A small network was shown many inputs. Here are its activations along a few directions, one row for each input.
In each table, some parts of the input vary, and every possible input appears once, in random order.
Descriptions start from the smaller parts, as in this example, which fits no table here: line(6) and (point or line(9) or (values(3) and ring(8))).
Shared parts are said once, and a part with two or three values counts as separate values.

Other details of the inputs vary at random and push rows far along three fixed directions, the same in every table; ignore that.
To show where, the next rows are all for the same input, with only those details redrawn:
[-39  23  22 -24  24  -6 -39 -18 -11  -9   8]
[ -4 -13  -3  16  -4 -10  -7  27 -25  19   9]
[ -4 -13  -3  16  -4 -11  -7  27 -25  19   9]
[ 75  -1   5 -64   9  40 -13 -24   2  -5   1]
[-39  23  23 -24  24  -6 -39 -18 -11  -9   8]
[ -3 -12 -11 -14 -39  -8  -2 -16  12 -20  -8]

Rows:
row 1: [-43  36  15  -5  42   9 -13 -24   7 -10   7]
row 2: [ -2 -12 -10  -2 -21  -2  25 -12  31 -10 -21]
row 3: [-38  26  19 -22  22  -6 -39 -23 -13  -8  16]
row 4: [ 81   3   4 -58  25  60  14 -16  19   6  -6]
row 5: [  3  -8 -20  11 -14   0  27 -16  30 -20 -12]
row 6: [  3  -5   4  37  -3  -8   0  21 -18  19  14]
row 7: [  4  -1 -11  -1 -28 -21  26 -13  14 -33  -7]
row 8: [ -3 -12   5  17  -2 -10  -5  33 -17  16   4]
row 9: [  2  -7 -23  13 -17   4  28 -15  29 -20  -7]
row 10: [-34  30  35  -8  27  -3 -34 -19   2 -11   5]
row 11: [ 80   6   8 -21  61  61   9  27 -21  46  14]
row 12: [ -3 -12 -11 -14 -39  -8  -2 -16  12 -20  -8]
row 13: [ -5 -12  -3  29  11  -1  19  34  -8  33  -4]
row 14: [  2 -12 -12   2 -17  -3  26 -16  31 -15 -21]
row 15: [ -5  -6 -10  39  10   7  25  32 -14  28   7]
row 16: [-36  27  35 -15  28  -4 -35 -13   2 -12   2]
row 17: [  2  -7  -9  29  -7 -10  -5  15 -28  23  23]
row 18: [  4  -2 -11  26  11 -24   8  35 -16  18  -2]
row 19: [  1   4  -7  -3 -33 -10  18  -5  21 -25 -27]
row 20: [  7  -4 -10   4 -41  -5   1 -28  16 -18  -1]
row 21: [  3 -10 -14   8 -14  -3  27 -16  31 -18 -18]
Describe the family of inputs behind these rows. -> values(3) or ring(8) or ring(10)
Start at row 5 and move only the ring(10) part, one step at a time. The first step leads to row 9. Which rows follow, in order? -> row 1, row 15, row 11, row 4, row 13, row 2, row 14, row 21

Rows:
row 22: [-45  34  33 -63  19  -5 -50 -42  12 -26 -12]
row 23: [ 33  -2  10 -27  24  28 -10  13 -23  20   9]
row 24: [-38  39  36 -53  21  -9 -52 -48  10 -40  -4]
row 25: [-85   1  -5  29 -22 -33 -15   4  -1 -10   3]
row 26: [ 58 -31 -42  -7 -93   3  32 -53  48 -45 -15]
row 27: [  0 -39 -18  51 -22 -24  13  72 -39  45   2]
row 28: [ 37   4   2 -13  30  33 -12  -7 -18  25  21]
row 29: [  8 -28 -19  71 -20 -24  21  56 -38  39  23]
row 30: [-77   4   8  30 -25 -44 -13   4  -8 -20   2]
row 31: [-76   7   0  35 -23 -43 -17   0  -3 -20   7]
row 32: [ 43 -37 -47 -12 -50  11  74 -37  79 -43 -45]
row 33: [ 35   4   5 -21  28  31  -8   1 -18  23  20]
row 34: [30 14 21  5 51 44 22  7 20 22 -9]
row 35: [ 45   1  19 -25  22   5 -20  18 -24  17   3]
row 36: [32 27 -2 -1 61 28 35 12  4 13 -6]
Describe the family of inputs behind these rows. -> values(3) or (values(2) and line(6))
Change only the line(6) part in row 27. List by row number the other rows that result. -> row 22, row 23, row 25, row 28, row 33

Rows:
row 37: [-73  10  24  32  16 -43 -24  24 -16   2   4]
row 38: [24  6 15 12 34 14  5 11 -3 25 -1]
row 39: [ 26   2  13  -6   9   6 -15  18 -34  13  19]
row 40: [-58 -33 -30  63 -61 -39  42  51   0   6 -18]
row 41: [-51 -39 -33  62 -53 -52  25  36   1  12 -16]
row 42: [ 31  17  -8   3  54 -12  25  16 -15   0   3]
row 43: [ 29 -22 -33 -23 -72  19  35 -27  35 -34 -16]
row 44: [-45 -24 -26  80 -59 -46  33  43   7   5 -19]
row 45: [ 12  20  20 -54  -3  13 -29 -46  11 -37   4]
row 46: [-58  -5 -22  36 -75 -33  17 -40  46 -43 -16]
row 47: [-93  25  12 -15   0 -28 -38 -61  20 -34   1]
row 48: [ 12   1   7 -10  29  21   8  27 -12  21   0]
row 49: [ 25  -1  19 -11  19   2 -10  27 -23  13   3]
row 50: [13 -1  6 -3 35 20  8 23 -4 22  2]
row 51: [ 13  12  20 -44   6  14 -26 -57  20 -35   4]
row 52: [-93  27   9 -16  -1 -27 -40 -58  19 -36   2]
row 53: [ 19   2  -3 -13  12   9 -15  13 -33  25  17]
row 54: [-94  33  10 -24 -10 -30 -42 -50  11 -37   1]
row 55: [24 10 14  7 29 12  2 17 -5 23  1]
row 56: [ 13  18  17 -49   1  15 -31 -47  14 -39   3]
row 57: [-89  12   9  36  24 -24  -9  28 -10   7  -2]
row 58: [13 -6  7  1 40 22 11 16 -3 24  0]
row 59: [ 23  13  15   1  24  11   1  21 -12  22  -1]
row 60: [ 14   1  -2   2  27  27   0  15 -16  17  15]
row 61: [ 11  36  16 -45  -1  23 -18 -52  18 -29   0]
row 62: [ 18   1   3 -19  19   5  -9  24 -26  26  -1]
row 63: [-76  24  13  53  14 -30 -18   9 -13  11  18]
row 64: [ 26  -6  17  -2  27   3  -8  20 -16  15   4]
row 65: [ 43 -43 -40  29 -52  12  48  35  -3  16   0]
row 66: [ 43 -29 -22 -16 -73   0  17 -31  36 -40 -10]
row 67: [ 18  -1   3 -17  21   5  -8  23 -22  26   0]
row 68: [ 20  -2  -6  -6  19  11 -16  11 -26  23  16]
row 69: [24  8 13 10 32 13  4 13 -4 23  0]
row 70: [ 25   1  19 -12  16   2 -10  28 -26  14   2]
row 71: [ 19  -3   0 -12  26   7 -11  22 -19  23  -2]
row 72: [-73  11  21  32  14 -41 -27  27 -20  -2   1]
row 73: [ 14  -3  -1   5  32  27   5   8 -12  22  18]
row 74: [ 29 -30 -32 -12 -58  21  38 -42  49 -32 -15]
row 75: [ 13  14  18 -46   5  14 -27 -54  18 -36   5]
row 76: [ 12  26  16 -33  11  26 -14 -64  31 -26   0]
row 77: [ 49 -49 -38  21 -47  -8  37  38   2  23 -14]
row 78: [13 -4  5 -1 38 22 10 19 -4 22  1]
row 79: [ 30 -26 -34 -16 -62  19  35 -34  47 -33 -13]
row 80: [ 56 -34 -37  45 -55   6  41  28   1  15  -2]
row 81: [-78  27  20  39  11 -35 -13  25 -17  10  -2]
row 82: [ 26  -9  19   0  29   3  -8  17 -14  16   3]
row 83: [ 19  -9   4  -7  31   6  -5  13 -14  29   0]
row 84: [ 41 -12 -26 -10 -74  10  29 -34  39 -33 -16]
row 85: [ 21  -3  -3  -5  20   9 -14   8 -22  26  19]
row 86: [ 19  37  -8 -39  31  -1   7 -56  17 -50   4]
Changing only one part turns row 74 into row 58. The same change can be made to row 61. Which row results? -> row 81
Changing only one part turns row 40 into row 43. The same change can be made to row 62. Which row results? -> row 53
Describe the family of inputs behind these rows. -> values(2) and (point or (values(4) and line(6)))
Change only the values(2) part in row 75. List by row number the other rows that result. -> row 64
Change only the values(2) part in row 67. List by row number the other rows that result. -> row 54
Change only the values(4) part in row 46. List by row number the other rows that result. -> row 52, row 73, row 75
Change only the values(4) part in row 79. List by row number the other rows that result. -> row 63, row 66, row 85

Rows:
row 87: [ 21 -10   9  19  14  12   0  47 -28  38   8]
row 88: [ 34  -2 -11 -46 -10   6   5 -27  13 -25  -6]
row 89: [ 35   5   4 -28 -22   7   2 -22  20 -29 -11]
row 90: [ 19 -16   1  31  16  16   0  31 -30  41  22]
row 91: [ 36   0   4 -37 -18   3  -1 -19  19 -28 -17]
row 92: [-82  37  42 -20  38 -14 -50 -12  -5 -10  -2]
row 93: [-52 -25 -27  72 -89 -59  29  10  18 -21 -13]
row 94: [ 28 -12   0 -44 -17  14  -5 -21  22 -14 -20]
row 95: [ 18 -11  -9  11  21  16   3  37 -37  42  16]
row 96: [-86  38  24  -2  39  -7 -47 -28  -7  -4  20]
row 97: [-55 -36 -33  55 -83 -71  26  20  15 -23 -25]
row 98: [-76  47  22 -14  45 -20 -41 -27 -17 -17  15]
row 99: [ 29  -9   1  35  20   3   2  27 -33  30  26]
row 100: [ 33  13  -8 -19  16  21  37 -31  45 -26 -23]
row 101: [ 35   2 -14 -23 -16  13   1 -37  18 -24   5]
row 102: [ 22   4  -8 -23  12  35  36 -27  50 -15 -25]
row 103: [ 20 -10   8  29  11  11   0  37 -27  44  14]
row 104: [ 20 -17  -6   2  25  11   2  43 -35  42  14]
Describe the family of inputs behind these rows. -> values(2) and (point or ring(8))
Changing only the values(2) part turns row 91 into row 92. The same change can be made to row 97. Which row results? -> row 94
Change only the values(2) part in row 90. List by row number the other rows that result. -> row 99
